These are the activations of a small neural network, seen along a few directions. Each row is one input.
Each table varies a few parts of the input and shows all the possible inputs, shuffled.
A made-up example of a description, with smaller parts first: ring(5) and (point or ring(11) or (values(3) and line(6))).
Shared parts are said once, and a part with two or three values counts as separate values.

Other details of the inputs vary at random and push rows far along two fixed directions, the same in every table; ignore that.

Table:
R1: [-6 22 -2  4 -2 -5  5 -7 32  3  8 -5]
R2: [  8  32   6  11   2  -1  21   0  52 -10  -3   0]
R3: [  5 -26  -4  -8   5   3  -9  11 -29   0  14   3]
R4: [ 22   7 -15   6  17  13  -4  21  -9 -12  -2  16]
R5: [14 42 -3 11 23 -3 22  8 51 -9  0 -5]
R6: [ -1  23  -2   2  -7 -10  10   1  28   7   2 -10]
R7: [ -1 -17   5 -12   4  -2  -6   0 -27   3  -4  -2]
R8: [ -2 -31   8 -14 -19  -5 -16  11 -29   9  10   5]
R9: [-15   5  19   3 -25 -15   6 -13  32   4  15  -9]
R10: [-22   3  17  -7 -33 -22  -2 -13  30  20  15 -11]
R11: [-20 -14  19  -3 -20 -13   2 -16  13   7  21 -14]
R12: [ 14   7  -8   3  17  11  -4  10 -18  -8 -24  12]
R13: [-24 -17  26  -6 -38 -18  -4 -15   9  13  14  -9]
R14: [-20 -11  21  -4 -24 -13   2 -16  13   7  18 -12]
R15: [ -5 -30   6  -7   0   4  -2  -9 -25  -1   0  -3]
R16: [ -3 -22   7  -4  -9   5  -5  -4 -23   0 -13   8]
R17: [  6 -23  -2  -9   1   4 -11  12 -29  -1  11   6]
R18: [ -2 -25   4  -6   1   8  -3  -6 -28  -4  -6   3]
R19: [ 14  24 -26  16  26  19  -4   3  -4 -12 -19  16]
R20: [  9   4 -22   5  23  11   0   5 -19  -4 -10  -1]
R21: [  7  37 -10  11   4  -1  11   9  34   1 -10  -2]
R22: [ -9 -18  -8  -4   3   3 -12 -10 -24   5   4  -2]
R23: [ 21  20 -15   8  29  14   2  11  -8 -15 -24  12]
R24: [ 10   9 -22   5  21  13   0   7 -20  -5 -15   3]
Description of these inputs: line(4) and (point or ring(5)).
The inputs of R4 and R17 match in every part but the line(4) part. If R19 is changed in the same way as R4 into R17, which row does it become? -> R1
A walk changes only the line(4) part. It starts at R21 and steps to R6. List the rest of the walk in order. -> R24, R20
A walk changes only the ring(5) part. It starts at R11 and steps to R15. List the rest of the walk in order. -> R5, R20, R22

Table:
R25: [  3  19  -2  11  16   4  13   2  12 -10   1 -10]
R26: [  6  22   2   2  10  -3  17  -3  27  -2 -10  -9]
R27: [ -4  11 -16   5  27   8  -9 -10 -15  -3  -8  -1]
R28: [ -4  -6 -11 -15  -3 -14 -15   7  -8  23  18  -9]
R29: [  1  17  10  11   8  -3  12   0  31 -11  16  -6]
R30: [ 15 -20  -7 -17  10   1 -15  24 -36   5   1   9]
R31: [ 24  -4 -16  -4  21  11  -8  28 -21  -9   6  18]
R32: [ 3 32 -5 16 -3  1 18  4 32 -5 -2 -3]
R33: [  9  16  -9   7   8   6   5   4  -2  -1 -25   5]
R34: [ -1 -14  -8   5  -3  11 -12   3 -47  -1 -12   3]
R35: [-10 -27  21 -17 -14 -14  -3 -14  -7   7   7  -7]
R36: [  4  15  -1  15  -2   7   0   7   8 -10   1   8]
R37: [-15 -26  23 -14 -25  -9   0 -12  11   7  19  -5]
R38: [  8  30   9  11   8  -2  19   0  57 -13  11   2]
R39: [-15   9  -1  -2  -3 -10   0 -19  20  10  10 -13]
R40: [ 18   5 -18  -1  13   2   4  26  -6   1   9  -3]
R41: [-12 -30   9  -4 -23  -3 -11  -5 -24   3  10   2]
R42: [ 14 -19 -13  -8   9   7 -10  25 -31  -2  15   8]
R43: [-21 -35  17 -24 -27 -13  -2 -14 -18  19  -1 -16]
R44: [ -7 -20  11  -9 -14  -4  -6  -5  -6   5  -5   4]
R45: [ -5  22 -15   6   7   1   5 -13  26   4  -3  -3]
R46: [  7   2  -4   3   7   9  -4   4 -14  -7 -19  17]
R47: [-10  -5  21  -2 -26 -14   5  -7  37   6  17  -4]
R48: [  2  39 -21  17  12   4   6  -7  37  -1  -9   2]
R49: [ 15  -2  -9  12  15  21 -17   9 -34 -16 -18  23]
R50: [  4  -5  -2  -4  21   5  -2  -1 -32  -5 -19  -2]
R51: [  5  34 -24  17  18  13  -9  -1  -1  -4 -18  10]
R52: [  1 -15   8  -6  15   3  -8  -3 -29  -6  -8   5]
R53: [-13 -25  13  -4 -26  -7  -1  -7   1   5  16  -4]
R54: [-13 -15  19  -6 -18 -13   6 -10  18   2  25 -12]
R55: [  7  19  -7   7   6   4   0   6  -7  -3 -23   5]
R56: [ 4 11 -8  9  5  9 17  0 18 -5 -2 -6]
R57: [  9   1  -6   0  14  15   2   1  -4 -10 -18  12]
R58: [-13 -14  15  -4 -21  -7   8  -8  22   3  20  -8]
R59: [-10 -23   2  -3 -19   0   0  -8 -19   8   2  -8]
R60: [ 19  19 -12  -8  13  -6   6  27  12   5  -2  -6]
R61: [ -7 -10   6  -8 -13  -6   2  -6  -4  11 -11  -6]
R62: [-17 -27  16 -12 -21 -15   5 -16 -11  12  18 -20]
R63: [-11   3  31  -3 -13 -18   7  -8  37   2  26 -11]
R64: [  9  -2  -4   4   8  10 -14   6 -31  -7 -22  18]
R65: [ -8  31 -12  10  -1  -4   1  -9  28   6  -3   0]
R66: [  6 -12  -3   5   4  13 -11   3 -26 -10 -10  21]
What is each input in this table made of? -> ring(6) and (point or line(6))
The inputs of R38 and R26 match in every part but the ring(6) part. If R66 is changed in the same way as R38 into R26, which row does it become? -> R33
The inputs of R52 and R27 match in every part but the ring(6) part. If R35 is changed in the same way as R52 into R27, which row does it become? -> R39
Which other rows agree with R36 in the ring(6) part? List them by row number. -> R29, R41, R42, R53, R54, R58
Which other rows does R55 become when the ring(6) part takes its other values? List them by row number. -> R34, R36, R49, R51, R64
Which other rows does R25 become when the line(6) part takes its other values? List them by row number. -> R32, R34, R56, R59, R62
